Each row below holds a small network's activations on one input, seen along a few directions.
Each table varies a few parts of the input and shows all the possible inputs, shuffled.
Descriptions start from the smaller parts, as in this example, which fits no table here: one of 4 places along a line, together with either a single point or one of 9 places around a ring or (one of 3 separate values, together with one of 5 places around a ring).
Shared parts are said once, and a part with two or three values counts as separate values.
(in the rows, 128 means zero)

Other details of the inputs vary at random and push rows far along two fixed directions, the same in every table; ignore that.

A family of inputs:
R1: [114 129 199 172 132 128 134  95 141  73 104 106  74 196 147]
R2: [176 175 200 185 122 141 126 182  68 193 162 116 146 175 173]
R3: [132 203  47  53 113  76 118 175 125  97 156 152 105 111 100]
R4: [158 145 126 143 129 131 140 164  61 195 154 159 207 127 146]
R5: [142 182  86 112 129 119 128 161 123 159 164 130 136 119 136]
R6: [119 143  79  89 144 100 108 139 152  52 149 116  92 109 103]
R7: [ 69  79 164 110 143 154 156  78 172  69  80 124 109 125 143]
R8: [ 97  85 179 147 136 184 160  94 149 125  83 146 136 124 150]
R9: [103  53 165 152 143 103 125  66 145  74  94 128 130 148 142]
R10: [115 147  65  60 134  84 105 159 147  36 178 123  97 100 115]
R11: [164 157  92 131 103 108  92 162 127 160 165 109 124 123  96]
R12: [125 171 105 102 128 138 161 172  59 163 164 166 205 124 161]
R13: [143 131  98 120 129  71 104 124 146 101 131 134 103 125 108]
R14: [139 105 124 147 140  94 100  98 172 104 118  97  92 133 105]
R15: [110 157  62  60 125  77 126 148 124  40 147 147  99 113  98]
R16: [106 105 154 190 112 150 143  73 137 154  88 144 131 157 144]
R17: [107 107 124 106 123 107 109 104 192 100 100 100  57 118  62]
R18: [163 147  97 109 122 103 108 176 119 126 179 118 149 101 119]
R19: [131 141 116  97 119 166 147 138 117 154 121 145 117 107 136]
R20: [101  99 133 182 132 138 114  76 179 106  90  97  86 149 123]
R21: [156 152 124  95 127 159 141 189  89 176 146 137 175  87 128]
R22: [146  71 177 187 144 162 130 101  97 170 133 124 181 137 165]
R23: [104  45 180 119 145 142 139  68 158  90  93 121 106 125 122]
R24: [149 141 131 109 133 145 136 145 109 193 126 126 147 111 118]
R25: [135 115 156 200 117 138 117 101 112 202 107 128 162 152 135]
R26: [124 142 145 152 102 210 162 138 109 215  97 135 163 130 153]
Each input here is: one of 2 separate values, together with either a single point or (one of 3 separate values, together with one of 4 places along a line).
Changing only the choice among 2 separate values turns R8 into R21. The same change can be made to R7. Which row results? -> R23
Which other rows does R15 become when the choice among 2 separate values takes its other values? List them by row number. -> R4
Which other rows does R9 become when the choice among 2 separate values takes its other values? List them by row number. -> R12
Which other rows does R19 become when the choice among 3 separate values takes its other values? List them by row number. -> R3, R5

A family of inputs:
R27: [137 110 109  78 127  91  99 125 169  71 139  99  68 100  72]
R28: [ 83 105 103  98 129  88 131  73 178  37  91 140  68 138 101]
R29: [106 109 133  72 143 107 133 116 157  51 130 113  78 117 102]
R30: [110 116  82 120 119  81 104  92 170  83 103 123  73 118  90]
R31: [191 216 102  93 109 145 119 227  86 219 181 123 156 104 114]
R32: [124  95 215 222 143 145 136  93  87 143 108 136 166 196 191]
R33: [159 169  65 103 112 132 123 195  81 198 174 155 191  91 121]
R34: [125 117 170 210 114 188 135  94 127 211  94 123 144 152 150]
R35: [117 108 201 167 139 178 150 103 128 146  87 122 128 150 155]
R36: [138 216  98  97  96 159 153 206  80 192 170 156 170 127 145]
R37: [144 145  61  59 123  83 103 180 138 100 181 123 132  78  87]
R38: [102  81 163 171 144 170 164  78 127 137  85 150 169 139 169]
R39: [147 126 118 155 136  57  83 118 136  73 143  93  77 156 117]
R40: [110  79 173 147 157 167 158  92 129 130 106 137 171 127 176]
What do these inputs look like to the network? -> one of 2 separate values, together with either a single point or one of 6 places around a ring

A family of inputs:
R41: [122  99 133 133 127 149 151 123 106 165 116 157 190 115 141]
R42: [115  81 124 103 143 123 121 108 167  75 124 115 113 103 115]
R43: [ 85 118 124 101 118 146 147 103 175  87  92 130  88 121 104]
R44: [127 137 156 131 142 165 157 126 113 159 110 143 150 129 162]
R45: [122 120 152 139 120 197 161 127 122 192 110 141 164 113 144]
R46: [118  72 156 155 146  90  90  73 189  43 108  78  48 145 104]
R47: [138 181  78  63 111 122 149 197  75 156 175 169 183 104 133]
R48: [152 137 120 122 132 165 146 149 100 207 135 151 193  95 152]
R49: [131 105 208 214 129 159 141  95  92 183  94 135 162 184 172]
R50: [ 92 109 133 104 142 125 141 108 150  51 124 127 105 136 136]
R51: [139 193  55  71  99  85  94 177 147  95 168 108  61 112  66]
R52: [140  96 131 135 129  81  94 110 148  97 120 105  88 129  88]
R53: [102  81 178 195 142 191 173  68 116 182  75 157 191 146 194]
R54: [130 125 151 140 136 102 105 122 150  66 132  95  72 152 117]
R55: [131 177  81  33 131  97 125 191 136  52 183 123  92 101 103]
R56: [139 203  53  68  96  82  97 182 146  97 170 115  65 113  66]
R57: [117 187  48  31 129  83 132 166 133  57 163 148  89 103 104]
R58: [ 92 103 123  99 123 148 143  97 177  92  96 125  89 114 104]
R59: [136 107 164 127 135 158 149 129 106 175 119 139 169 120 145]
R60: [142 126 125 187 128 134 121 115 108 187 120 135 168 135 147]
R61: [142 114 140 187 127 141 117 128 108 170 139 121 178 139 152]
R62: [ 96 111 132  89 134 106 142 109 139  61 113 141 100 136 118]
R63: [114 114 119 147 129  93 106 108 147  63 134 107  95 151 124]
R64: [157 109 162 185 134 150 111 130 114 184 139 108 167 135 150]
R65: [161 214  62 107 110 102 117 196  77 175 185 149 158 121 135]
R66: [ 93  99 117 106 135 122 139 105 155  55 125 133 120 124 134]
R67: [131 129 170 122 133 157 156 141  98 160 120 143 159 137 151]
R68: [133 106 167 142 143 180 148 133 116 172 133 129 179 117 166]
R69: [139 105 144 133 132  83  98 109 147  91 120 101  75 138  93]
R70: [100  72 132 158 143 150 147  68 150 130  80 144 153 120 146]
R71: [162 199  80  98 104  94 117 202  66 164 188 147 163 128 122]
R72: [142 103 222 212 134 161 137 101  98 187  94 123 151 176 163]
R73: [151 154 162 174 133 142 126 134 102 178 122 124 134 152 155]
R74: [159 120 148 183 133 142 114 118 114 199 118 119 156 132 146]
R75: [164 222  81 104 115 108 118 202  74 171 183 146 144 130 137]
R76: [119  98 134 145 134 167 148 124 117 157 129 145 198 113 159]
R77: [158 226  85 109  92 134 120 212  90 200 175 136 144 121 112]
R78: [ 81  71 174 157 128 178 160  55 176 120  59 129 114 137 130]
R79: [ 99  55 133 100 141  98 121  71 185  43  89 117  76 111  88]
R80: [128 150 121 128 129 100 110 142 126  80 154 113  98 152 128]
R81: [112  98 124 104 148 122 133  90 167  90 101 122  92 107 119]
R82: [137 146 112 131 110 119 106 135 144 128 134 105  85 128  95]
R83: [117  78 146 160 148  86  94  53 190  57  81  88  38 144 101]
R84: [168 183  73 103 105  96 109 199  75 177 184 144 173 112 109]
Changing only one part turns R53 into R65. The same change can be made to R50. Which row results? -> R80
Changing only one part turns R43 into R77. The same change can be made to R76. Which row results? -> R61
What do these inputs look like to the network? -> one of 2 separate values, together with either one of 4 places along a line or (one of 3 separate values, together with one of 6 places around a ring)
Which other rows does R81 become when the choice among 3 separate values takes its other values? List them by row number. -> R59, R68
Which other rows does R61 become when the choice among 3 separate values takes its other values? List them by row number. -> R60, R84
Which other rows does R47 become when the place on the ring of 6 takes its other values? List them by row number. -> R41, R59, R62, R67, R79
